Each row below holds a small network's activations on one input, seen along a few directions.
In each table, some parts of the input vary, and every possible input appears once, in random order.
A made-up example of a description, with smaller parts first: line(6) and (point or line(9) or (values(2) and ring(5))).
Shared parts are said once, and a part with two or three values counts as separate values.
In the rows, 128 means zero.

Other details of the inputs shift rows strongly along three fixed directions, in all tables alike. That doesn't count.
These rows show it; all are for the same input, with only those details redrawn:
[126  96 124 145 113 129 117 112 146 141 121 109  96 143]
[167 132 156 127 139 140  35  99 104 124 118 114  93 175]
[150 125 140  73 109  96 167 128  81 107 118 141 109  60]
[147 123 144 111 151 162 111 134 127 138 148 126 151 135]
[108  83 112 155  95 117 139 109 156 145 118 104  85 133]
[138 108 131 136 119 129 100 109 129 133 121 114  97 143]
[141 118 132  81 104  95 180 129  90 111 119 137 105  57]
[115  96 119 128 137 162 161 144 162 154 153 122 159 123]

Table:
row 1: [116 199 176  77 134  98  80 126  66  94  94 164 109 107]
row 2: [112 108 115 180  86 110 135 103 153 145 101 101 128 165]
row 3: [114 120 106 131 134 151 181 134 146 139 152 103 154 108]
row 4: [ 98 101 101 168  83 100 137 113 139 147 100 102 123 148]
row 5: [ 86  86  87 167  90 111 178 122 172 155 111  84  96 128]
row 6: [149 158 155  88 175 184  82 146 115 139 150 119 199 162]
row 7: [126 164 163 151 151  97  19 126 126 110 106 158  93 174]
row 8: [116 147 126 101 130 182 177 151 165 138 165 129 196 131]
row 9: [100  74  89 151 114 103 193 151 189 154 147 116 147 110]
row 10: [127 163 141 111 202 190  88 149 112 138 155 168 161 141]
row 11: [140 116 140 114 128 146 166 130 145 136 144 130 150 108]
row 12: [128  83  96 171 111  83 141 132 161 132 121 104  86 132]
row 13: [131 128 117 141 127 129 135 137 111 131 117 119 158 136]
row 14: [144 124 142 101 165 179 132 148 136 145 160 135 183 124]
row 15: [130 130 113 161 148 165 139 135 135 139 149 115 185 148]
row 16: [152 120 133 126 160 147 146 154 170 140 166 130 195 134]
row 17: [ 65 128  86 163 122 120 128 114 148 144 106 121  86 141]
row 18: [154 133 143 151 106 150  60  94 140 113 123 118  70 194]
row 19: [138 161 134 123 115 153 136 136 124 115 135 139 179 151]
row 20: [ 94 156 158 113 173 176 125 161 147 141 154 181 179 111]
row 21: [181 139 130 110 138  85 137 130  87  89 140 131 104  85]
row 22: [160 129 133  99 120 107 175 118  83  98 134 132  91  61]
row 23: [180 149 145 150 125 119  27 104 135  98 127 122  86 211]
row 24: [ 85 169 145 101  95  58 159 132  71  95  77 179 122  66]
row 25: [157 160 153  71 106  97 145 114  83 102 109 123 126  89]
row 26: [123 151 113 106 144  76 138 141  88 102 121 170  93  85]
row 27: [ 68 131  86 166 131 128 143 132 135 140 108 144 141 134]
row 28: [142 101 125 159 124 133  95 110 133 133 117 104  74 158]
What do these inputs look like to the network?
Answer: line(4) and (values(2) or line(5))
The inputs of row 7 and row 1 match in every part but the line(4) part. If row 21 is changed in the same way as row 7 into row 1, which row does it become?
Answer: row 3
Which other rows does row 10 become when the values(2) part takes its other values? List them by row number.
Answer: row 20
Which other rows does row 27 become when the values(2) part takes its other values? List them by row number.
Answer: row 24
Which other rows does row 4 become when the line(4) part takes its other values? List them by row number.
Answer: row 6, row 9, row 14
Which other rows does row 22 become when the line(5) part takes its other values? List them by row number.
Answer: row 11, row 14, row 18, row 28
